Each row has a name. After each piece below comes the name of the row it's from, unless a question asks for something else. Each question is about the rows just above it.

[-19.9 -25.1  39.3   4.5 -12.6  -3.7  32.9 -64.1] = pep
[-37.2 -81.4 -48.9  -0.5  24.2  46.0 -35.9   1.0] = mabu
[ 25.4  24.1  34.4 -50.3 -43.2   2.3   7.9  37.8] = pil
[ 39.3 -19.9 -52.2   4.5  36.7  55.5  -8.5   2.0] = labu
[-19.9 -52.2  39.3   4.5 -12.6  -3.7  32.9 -64.1] = zuda
[  1.9 -15.5  41.1   4.2  53.5  23.4 -14.3  65.6] = Balo
[ -1.2 -20.7  36.7  -8.5  -8.7   7.2  55.5 -61.5] = sez
Where do [-20.7  36.7  -8.5  -8.7   7.2  55.5] appear?  sez
[-19.9 -52.2  39.3   4.5] is in which row?  zuda
find: [-37.2 -81.4 -48.9  -0.5  24.2  46.0 -35.9   1.0]  mabu

[ -3.5 -27.4 -16.8  24.1  -2.1  59.3 -29.3] : dob
[ -2.4 -47.7  -2.9  31.1  -8.9  74.8  -7.7] : rekar
[ 37.3 -15.3  13.4   3.7  22.6  22.5 -11.1] : zefo
[-24.0 -14.6  20.8  -1.0  16.9 -20.9  14.0] : zef
[ 19.4 -12.6 -43.0  -1.0 -20.9  16.9  25.2] : Tebo
[-15.9 -48.7   7.5 -27.3 -16.7  21.9   8.3] : kud
[ 11.5  -0.9  19.4   0.9 -25.9 -12.5  10.6] : Geva
[ 14.4   7.8 -20.5  28.0 -10.9  20.9  36.4] : mivi
[-47.7 -27.5  29.4  11.0  36.8 -58.5 -22.9] : vid
[  7.5 -24.1   2.0  11.2 -13.4 -15.3  14.9] : fasip
Which entry of fasip is missing from [  2.0 -24.1 -13.4   7.5  11.2 -15.3]?  [14.9]
Which entry of Tebo is missing from [ 25.2  -1.0  16.9 -12.6 -20.9 -43.0]?  [19.4]
find: [-15.3  13.4   3.7  22.6]  zefo
[ -1.0  16.9 -20.9] is in which row?  zef
Which entry of zefo is missing from [  3.7  37.3  13.4 -11.1 -15.3  22.6]?  [22.5]

[-35.0 -17.1 -19.6  25.8   3.3   1.1  10.3  15.3  18.6   3.2]  devu
[  5.9  -8.8  73.0  42.7  15.3  -8.7   3.3  10.3 -19.6 -24.6]  Pura
[ 58.5 -30.0 -55.2  22.3  10.1 -34.3  -0.3   2.5 -18.6 -13.2]  zoreg
[-65.9  55.9  22.3  -0.3 -55.2  10.1   2.5 -34.3  12.0  -5.4]  kiza
[ 11.9  -5.4 -10.9  -8.5 -40.4 -11.1 -15.9  33.5  23.8 -43.8]  Vuze
Where do [ 58.5 -30.0 -55.2  22.3  10.1 -34.3  -0.3   2.5 -18.6 -13.2] appear?  zoreg
find: [-55.2  22.3  10.1 -34.3  -0.3   2.5]  zoreg
The row with [ 3.3  1.1 10.3 15.3] is  devu
Which entry of Pura is missing from [  5.9  42.7 -24.6  -8.7  73.0  10.3 -19.6   3.3  15.3]?  [-8.8]
find: [73.0 42.7]  Pura

[-70.5  50.1  14.1  79.3   4.7 -53.2  29.1 -53.1  19.2 -11.2  40.5  26.9
 -51.6 -22.2 -12.8  29.5 -15.3 -13.8 -17.6  49.4 -51.8 -25.2]  sisod
[  1.6  50.7  41.3   2.3  33.2   8.4 -37.7  14.6  21.0  15.7  36.8  65.8
 -11.5 -71.3 -15.3  37.8  47.6 -31.6 -16.3 -10.3  30.2 -60.2]  piba
[ -4.2 -48.1  -3.0 -35.4   9.1  56.5  28.5   7.5  14.5  12.7 -25.0 -21.2
  16.0  36.8   1.0 -91.8   3.1  42.0   9.7   6.7  28.6  40.7]  Laluv
[ 17.8  34.9   2.3 -32.0  24.8  15.7 -37.7   4.0 -31.4  38.5  13.9  61.2
  -8.9 -67.9  -0.4  48.6  44.3 -38.2 -24.3  23.6  47.2 -51.0]  sunad
[-70.1  48.5  16.3  77.8   3.3 -15.3  26.9 -54.0  20.2  -9.0  41.4  28.0
 -50.7 -25.8 -14.2  27.7 -17.0 -14.2 -18.3  49.6 -51.8 -26.5]  gud
[-56.5  19.9 -29.0  33.5  34.1 -35.6  17.8  10.6  21.6 -46.0 -11.6  -0.3
   5.3  47.4 -30.6  25.1 -47.0 -10.1  38.6  23.9 -23.1 -48.9]  fov
[ 85.0 -46.3   4.0 -28.2   2.4 -10.1  -7.0 -31.7  -6.3 -18.8 -24.2  -8.7
  40.3  34.3  46.3 -62.6  78.4  19.0  -9.4  16.8 -13.2  46.1]  Fesu
The row with [ 14.1  79.3   4.7 -53.2  29.1 -53.1  19.2 -11.2  40.5  26.9 -51.6 -22.2] is  sisod
Shuffled gud with one entry gone: [-50.7  -9.0  20.2 -25.8 -17.0  27.7 -18.3  28.0  49.6  41.4  48.5  26.9
  16.3 -51.8  77.8 -70.1   3.3 -14.2 -15.3 -14.2 -54.0], missing  [-26.5]
find: [-56.5  19.9 -29.0  33.5  34.1 -35.6  17.8  10.6  21.6 -46.0 -11.6  -0.3
   5.3  47.4 -30.6  25.1 -47.0 -10.1  38.6  23.9 -23.1 -48.9]  fov
Shuffled sisod with one entry gone: [ 29.5 -15.3 -51.8  14.1 -25.2  50.1  26.9   4.7 -11.2  19.2 -13.8 -51.6
  29.1  40.5 -70.5 -53.2  79.3 -17.6  49.4 -22.2 -12.8], missing  [-53.1]
Which entry of Fesu is missing from [-28.2  40.3 -13.2 -18.8  85.0  -7.0  -6.3   4.0   2.4 -62.6  46.1  78.4
 -10.1 -31.7 -24.2 -46.3  34.3  -8.7  19.0  16.8  -9.4]?  [46.3]
find: [ 17.8  34.9   2.3 -32.0  24.8  15.7 -37.7   4.0 -31.4  38.5  13.9  61.2
  -8.9 -67.9  -0.4  48.6  44.3 -38.2 -24.3  23.6  47.2 -51.0]  sunad

[ 17.6  24.5  14.6  15.8 -26.0  -2.8  45.3   4.8  43.4  23.4  78.4  17.8
   4.6 -11.1  11.7] : bal
[ 29.6  -7.5  -8.9  -5.1 -38.5  56.1  14.3  28.7  41.2   3.1  72.2  -4.9
   4.9  25.3  32.5] : nozes
[ 14.6  32.4  -8.8 -45.3 -22.3  77.8  -5.3  53.3  17.5   4.3  44.2 -11.3
  10.7  40.5  25.1] : tal
[ 29.6  32.4  -8.8 -45.3 -22.3  77.8  -5.3  53.3  17.5   4.3  44.2 -11.3
  10.7  40.5  25.1] : Mozok
[ 17.6  24.5  14.6  15.8 -26.0  -2.8  45.3   4.8  43.4  23.4  78.4  17.8
   4.6 -11.1 -14.6] : Pali
[ 24.8  35.7  11.2  20.1 -26.2   6.2   9.7  17.1  43.1  13.1  93.1  -2.2
 -11.8 -16.3   2.8] : Lugi
[-18.7  -6.1  30.4 -24.3  15.7  17.5 -38.4  61.2  33.0 -12.2  46.5  -2.5
 -15.7 -43.5  19.9] : pip
find: [ 14.6  32.4  -8.8 -45.3 -22.3  77.8  -5.3  53.3  17.5   4.3  44.2 -11.3
  10.7  40.5  25.1]  tal
find: [ 17.6  24.5  14.6  15.8 -26.0  -2.8  45.3   4.8  43.4  23.4  78.4  17.8
   4.6 -11.1  11.7]  bal

